Each row below holds a small network's activations on one input, seen along a few directions.
In each table, some parts of the input vary, and every possible input appears once, in random order.
Descriptions start from the smaller parts, as in this example, which fits no table here: one of 5 places around a ring, together with either a single point or (one of 2 separate values, together with one of 4 places along a line) or one of 9 places along a line.
Shared parts are said once, and a part with two or three values counts as separate values.
(in the rows, 128 means zero)

Other details of the inputs vary at random and push rows far along three fixed directions, the same in every table; ignore that.

Rows:
row 1: [126 127 104  72 142 103  86 152 148 109 108 115]
row 2: [ 89 139 204 132 126 136 144 147 103 174 138  91]
row 3: [146 115 141 150 146 130 138 121 145 122 166 131]
row 4: [122  89 127 135 143 140 124 133 132 123 170 145]
row 5: [133 102 125 149 148 120 159 132 143 123 157 129]
row 6: [ 81 147 218 123 136 131 148 142 103 159 127 112]
row 7: [133 116  82 169  86 137 113  82 105 131  96 173]
row 8: [134 156  92  89 124 102 118 160 149 103 125 103]
row 9: [133 116 129 145 145 123 150 124 145 132 170 137]
row 10: [132 127 121 146 158 141 150 122 128 117 160 137]
row 11: [172 129  95 172  73 140 131  98 107 132 105 161]
row 12: [133 111 122 141 144 124 157 129 136 131 169 131]
row 13: [135 108 128 126 152 124 159 116 131 128 161 138]
row 14: [122  94 123 150 165 115 124 130 126 124 155 142]
row 15: [133 173 100  96 135 115 105 144 160  97 118 111]
row 16: [ 73 195 177  84 115 121 110 170 132 139  85  74]
row 17: [150 111 138 132 155 133 146 117 121 113 156 135]
row 18: [139 153 108  84 138 100 114 153 150  89 105 113]
row 19: [ 58 119 198 131 137 151 128 145  92 156 129 103]
row 20: [139 127 134 150 150 126 141 127 135 120 168 145]
row 21: [133 156 107  73 129  99 114 141 164 108 118 111]
row 22: [140 116 145 141 161 122 144 120 137 110 149 148]
row 23: [124  93 126 133 145 142 127 136 133 127 169 148]
row 24: [136 155 101  89 127 118 109 139 171 104 114  91]
row 25: [161 126  89 152  78 132 144  88 101 138 101 173]
row 26: [120  92 119 143 165 141 123 124 132 129 152 137]
row 27: [143 103 128 143 142 130 153 125 137 127 165 120]
row 28: [162 128  93 179  77 130 137 105 113 130  96 171]
row 29: [129 125 103  68 137 114  88 157 152 110 109 120]
row 30: [120  91 126 140 147 129 123 128 128 122 169 141]
row 31: [103 154 180 173  58 134 135 126  93 173  65 138]
row 32: [114 138  90  95 152 105  88 148 151 102 107 107]
row 33: [ 81 138 222 131 140 128 149 146 109 153 115 111]
row 34: [ 89 125 210 118 131 138 159 141  95 159 124  92]
row 35: [136 123 135 149 148 124 143 124 144 127 169 143]
row 36: [148 111 128 124 155 131 149 114 116 128 163 129]
row 37: [143 130 131 146 160 144 133 112 131 125 164 129]
row 38: [123  90 120 138 161 152 124 130 136 130 153 141]
row 39: [147 108  81 161  86 159 113 101 117 151  92 177]
row 40: [140 149  67  97  59 104  76 111 125 115  58 153]
row 41: [162 133 101 183  78 128 130 101 121 131  97 175]
row 42: [140 124 141 134 157 126 143 116 130 117 161 150]
row 43: [172 134 104 154  80 135 122  75 114 148 105 172]
row 44: [115 137  98  89 130  98  87 154 150  99 126 112]
row 45: [136 149  93  88 126 119 117 142 161 103 114  87]
row 46: [126  87 124 144 156 127 121 134 129 131 159 141]
row 47: [135 100 132 133 155 120 161 120 137 122 148 135]
row 48: [147 156 117  78 129 105 101 137 164  98 113 106]
row 49: [170 126  98 150  76 135 130  76 115 153 105 166]
row 50: [126 158  88  86 128 113 121 146 161 107 117  97]
row 51: [100 146 172 169  54 133 143 126  94 178  65 133]
row 52: [ 82 186 171  78 109 126 107 164 127 152  86  58]
row 53: [126  90 131 116 152 141 129 125 129 124 160 155]
row 54: [147 122 136 146 149 129 133 119 138 133 173 132]
row 55: [144 106 141 129 150 129 147 109 141 125 157 131]
row 56: [ 70 136 206 142 138 141 157 147 116 158 117  95]
row 57: [140 127 132 144 158 142 134 109 140 132 165 128]
row 58: [140 118 117 139 155 145 148 116 122 129 163 119]
row 59: [134 115  83 166  82 142 112  84 109 136 100 173]
row 60: [ 96 147 217 122 139 139 137 138  88 159 130 105]
row 61: [159 119 101 161  78 126 140  85 126 140  90 175]
row 62: [117  95 131 129 163 117 127 112 120 113 156 149]
row 63: [117  97 119 146 169 134 124 122 131 128 152 139]
row 64: [162 126  85 167  77 151 139  87 109 134  98 151]
row 65: [138 164  96  93 126 104 111 160 149  98 123 110]
row 66: [ 71 145 201 135 135 144 156 142 110 165 129  98]
row 67: [ 62 163 167  69 111 140  94 182 121 139  84  79]
row 68: [149 101  95 143  73 146 113  91 108 139 101 186]
row 69: [149 121 127 144 151 133 139 127 120 126 170 129]
row 70: [122 133  96  93 139  96  86 160 152 109 117 112]
row 71: [114 137  97  92 135  93  89 151 147  94 123 112]
row 72: [122 131 104  76 146  96  88 150 147 107 108 118]
row 73: [ 82 126 208 128 141 130 164 152  91 150 117 103]
row 74: [124  92 129 133 172 115 126 119 121 122 147 149]
row 75: [ 84 143 210 124 140 136 155 148  84 152 128 111]
row 76: [129  86 124 139 152 138 123 140 134 132 159 145]
row 77: [116 157 180 167  56 145 128 122  79 168  73 130]
row 78: [132 164 105 102 140 111 106 149 167  90 107 108]
row 79: [133 118 125 154 162 137 151 126 135 110 149 134]
row 80: [143 123 135 150 157 145 138 114 138 113 157 129]
row 81: [129 110 120 150 159 135 159 125 135 114 149 128]
row 82: [150 168 105  92 127 107  93 150 152 106 126 103]
row 83: [174 132  96 152  83 139 129  84  96 141 104 168]
row 84: [145 148  97  90 121 108 113 156 150  98 120  92]
row 85: [139 155  86  84 128 119 111 139 154 115 119  89]
row 86: [115 135  94  79 130 130  88 152 157 100 120 110]
row 87: [146 113 122 140 148 132 147 127 120 131 171 123]
row 88: [143 125 122 143 158 146 140 117 122 124 163 125]
row 89: [140 120 137 148 155 143 139 111 147 120 158 127]
row 90: [130 120 134 155 160 133 145 118 153 118 150 137]
row 91: [143 108 135 146 143 129 146 121 146 128 166 125]
row 92: [121  89 133 123 155 129 125 116 123 120 161 147]
row 93: [136 106 124 151 151 122 157 136 133 116 157 131]
row 94: [171 159  65 100  54 114 103 112 126 113  55 132]
row 95: [ 71 130 198 140 139 141 165 151 108 156 118  90]
row 96: [144 110 123 138 145 130 148 123 130 138 171 121]
row 97: [101 125 167 138  65 154 119 127  73 187  57 154]
row 98: [169 121  91 147  76 135 137  80 105 152 104 161]
row 99: [117 154 187 152  63 146 130 110  74 166  66 136]
row 100: [ 96 198 127 106  39 130 112 146  94 153  27  98]
row 101: [129 131  95  83 132 116  88 171 157 115 116 116]
row 102: [142 160  97  94 132 123 108 145 152  92 113  96]
Each input here is: one of 3 separate values, together with either (one of 2 separate values, together with one of 5 places along a line) or (one of 4 places along a line, together with one of 6 places around a ring).
Changing only the choice among 3 separate values turns row 16 into row 6. The same change can be made to row 39. Which row results? -> row 97
Changing only the choice among 3 separate values turns row 96 into row 98. The same change can be made to row 23. Which row results? -> row 53
Changing only the choice among 3 separate values turns row 24 into row 91. The same change can be made to row 56. Which row results? -> row 51
A walk changes only the place on the line of 5. It starts at row 14 and steps to row 70. List the rest of the walk in order. -> row 46, row 76, row 101
Change only the choice among 2 separate values in row 70. List by row number the other rows that result. -> row 44
Change only the choice among 3 separate values in row 11. List by row number the other rows that result. -> row 17, row 102
A walk changes only the place on the line of 5. It starts at row 32 and steps to row 63. List the rest of the walk in order. -> row 26, row 38, row 39

Rows:
row 103: [157 102  95 131 154 130 135 108 142 111 161 148]
row 104: [150 103  95 145 152 125 129 114 150 108 159 152]
row 105: [163 117 101 141 152 128 145 109 154 107 164 142]
row 106: [110 124 148 136 126 128 132 137 119 138 121 126]
row 107: [109 128 146 138 124 135 125 137 120 140 126 125]
row 108: [119 126 149 124 124 133 132 132 112 143 126 122]
row 109: [110 122 146 133 123 130 133 139 118 141 125 124]
row 110: [109 125 142 132 126 136 133 133 116 139 122 120]
row 111: [118 124 151 124 122 128 133 133 113 142 125 126]
row 112: [117 126 154 127 123 126 131 133 114 140 125 129]
row 113: [156 159  57 129  52 125  89 107 132 124  52 152]
row 114: [111 129 146 137 126 136 125 135 120 140 123 124]
row 115: [117 128 150 126 124 136 128 129 113 141 127 122]
row 116: [131 140 117  98 141 119 110 137 143 111 127 117]
row 117: [124 138 113 107 140 116 111 142 148 108 121 118]
row 118: [131 136 118  97 139 112 116 138 142 110 123 120]
row 119: [117 125 149 124 123 133 132 130 112 142 126 121]
row 120: [139 150 120 104 136 116 124 142 153 110 129 105]
row 121: [137 152 114 107 136 116 125 140 147 107 126 107]
row 122: [117 126 153 127 125 126 132 130 114 138 123 128]
row 123: [131 135 118  97 138 111 115 139 142 110 124 119]
row 124: [135  95 125 172 142 151 148 101 118 138 156 157]
row 125: [123 139 112 105 140 120 108 145 150 110 127 114]
row 126: [147 109 131 174 139 143 163  96 120 137 159 151]
row 127: [117 127 148 124 125 135 133 130 111 141 125 123]
row 128: [143  93 129 161 140 145 152  97 111 139 158 158]
row 129: [118 126 154 127 126 126 132 132 114 139 124 128]
row 130: [108 126 148 135 127 130 133 135 118 136 120 127]
row 131: [124 133 110 102 138 115 117 145 146 110 123 112]
row 132: [123 138 112 106 141 120 109 143 148 110 126 113]
row 133: [131 138 116  95 139 120 111 140 143 113 131 113]
row 134: [110 124 143 133 122 135 131 138 118 142 126 120]
row 135: [109 128 143 134 126 139 128 134 118 139 124 121]
row 136: [117 124 151 124 124 128 134 131 112 140 125 125]
row 137: [131 139 118  97 138 117 108 140 145 112 129 115]
row 138: [123 136 109 104 140 122 111 144 147 111 128 110]
row 139: [124 135 112 106 139 114 116 143 147 109 121 117]
row 140: [116 130 154 129 127 130 129 128 114 137 123 130]
row 141: [143 148  94 161  34 134 106 100 102 153  48 166]
row 142: [111 122 146 133 126 131 134 137 118 140 123 123]
row 143: [116 130 152 128 128 134 127 127 113 139 124 126]
row 144: [150 107 135 173 135 143 161 100 124 138 161 153]
row 145: [123 142 150 138 121 131 142 132 118 136 125 115]
row 146: [143  92 131 161 140 140 154  98 112 138 156 161]
row 147: [119 124 151 124 125 128 134 132 112 141 124 125]
row 148: [109 124 145 132 126 132 135 136 117 138 121 124]
row 149: [109 125 143 132 125 137 133 135 117 140 124 120]
row 150: [124 135 108 102 139 121 116 144 146 112 124 110]
row 151: [163 117 101 141 153 128 145 107 153 107 163 141]
row 152: [118 129 155 129 126 128 127 130 115 139 124 129]
row 153: [117 129 153 129 124 133 125 131 115 142 128 127]
row 154: [123 142 150 138 119 130 141 135 119 138 126 117]
row 155: [123 134 113 105 138 113 115 144 147 109 122 116]
row 156: [124 142 150 138 122 131 141 133 118 137 125 116]
row 157: [142  95 136 166 140 139 147  98 115 136 158 164]
row 158: [163 158  65 122  51 117  91 101 126 124  53 158]
row 159: [109 127 149 139 124 130 127 137 120 139 124 128]
row 160: [109 124 148 136 123 128 131 138 119 139 122 127]
row 161: [131 137 115  95 140 120 111 138 142 112 130 112]
row 162: [108 128 148 137 127 132 128 134 119 136 121 128]
row 163: [118 128 150 127 125 136 127 130 113 143 127 123]
row 164: [118 130 152 128 127 133 126 130 115 141 126 126]
row 165: [163 118  97 143 153 126 144 111 148 105 163 140]
row 166: [117 128 150 127 122 135 127 132 113 144 129 124]
row 167: [182 120  40 165  61 126 112  80 131 123  86 189]
row 168: [142 147  88 158  32 141 107  98 100 155  51 159]
row 169: [124 134 109 101 137 118 114 147 148 112 128 107]
row 170: [122 142 149 136 118 130 141 132 122 142 127 116]
row 171: [162 119  97 142 153 127 145 107 151 109 163 140]
row 172: [118 125 149 124 121 132 131 133 112 144 128 123]
row 173: [122 142 149 136 121 131 142 129 121 140 126 115]
row 174: [111 124 143 133 125 135 131 137 118 141 124 120]
row 175: [132 134 115  95 138 114 118 138 141 111 124 116]
row 176: [157 102  98 130 151 124 136 110 142 110 160 151]
row 177: [109 128 146 137 126 136 126 134 120 139 124 124]
row 178: [110 127 143 135 122 137 126 137 119 142 126 121]
row 179: [123 137 114 107 139 115 110 143 148 109 123 117]
row 180: [161 119  98 142 152 126 145 110 152 109 166 140]
row 181: [124 141 153 135 121 133 143 128 123 137 125 116]
row 182: [130 140 118  97 140 118 109 140 144 111 129 117]
row 183: [124 133 111 102 136 114 116 147 147 111 125 111]
row 184: [124 133 109 103 138 116 117 144 146 110 122 114]
row 185: [116 129 154 129 127 129 129 127 114 137 122 129]
row 186: [111 127 143 135 125 137 127 136 119 141 124 120]
row 187: [137 152 117 104 135 114 124 143 152 113 130 103]
row 188: [157 105  96 132 155 132 131 107 143 111 162 148]
row 189: [138 151 118 105 137 118 126 137 152 108 126 107]
row 190: [117 129 154 129 124 128 127 131 116 140 125 130]
row 191: [162 118  98 143 152 127 144 112 149 105 165 141]
row 192: [142  94 134 163 141 138 152  99 114 136 157 165]
What do these inputs look like to the network? -> one of 6 places along a line, together with either one of 3 separate values or (one of 2 separate values, together with one of 6 places around a ring)
Changing only the place on the line of 6 turns row 129 into row 118. The same change can be made to row 142. Which row results? -> row 184
Changing only the place on the line of 6 turns row 134 into row 150. The same change can be made to row 111. Which row results? -> row 175
Changing only the place on the line of 6 turns row 170 into row 180. The same change can be made to row 178. Which row results? -> row 135
Change only the choice among 3 separate values in row 180. List by row number the other rows that result. -> row 105, row 191
Change only the choice among 3 separate values in row 170. List by row number the other rows that result. -> row 144, row 154
Change only the choice among 2 separate values in row 185. List by row number the other rows that result. -> row 179
Change only the place on the line of 6 in row 172. List by row number the other rows that result. -> row 103, row 108, row 119, row 127, row 128
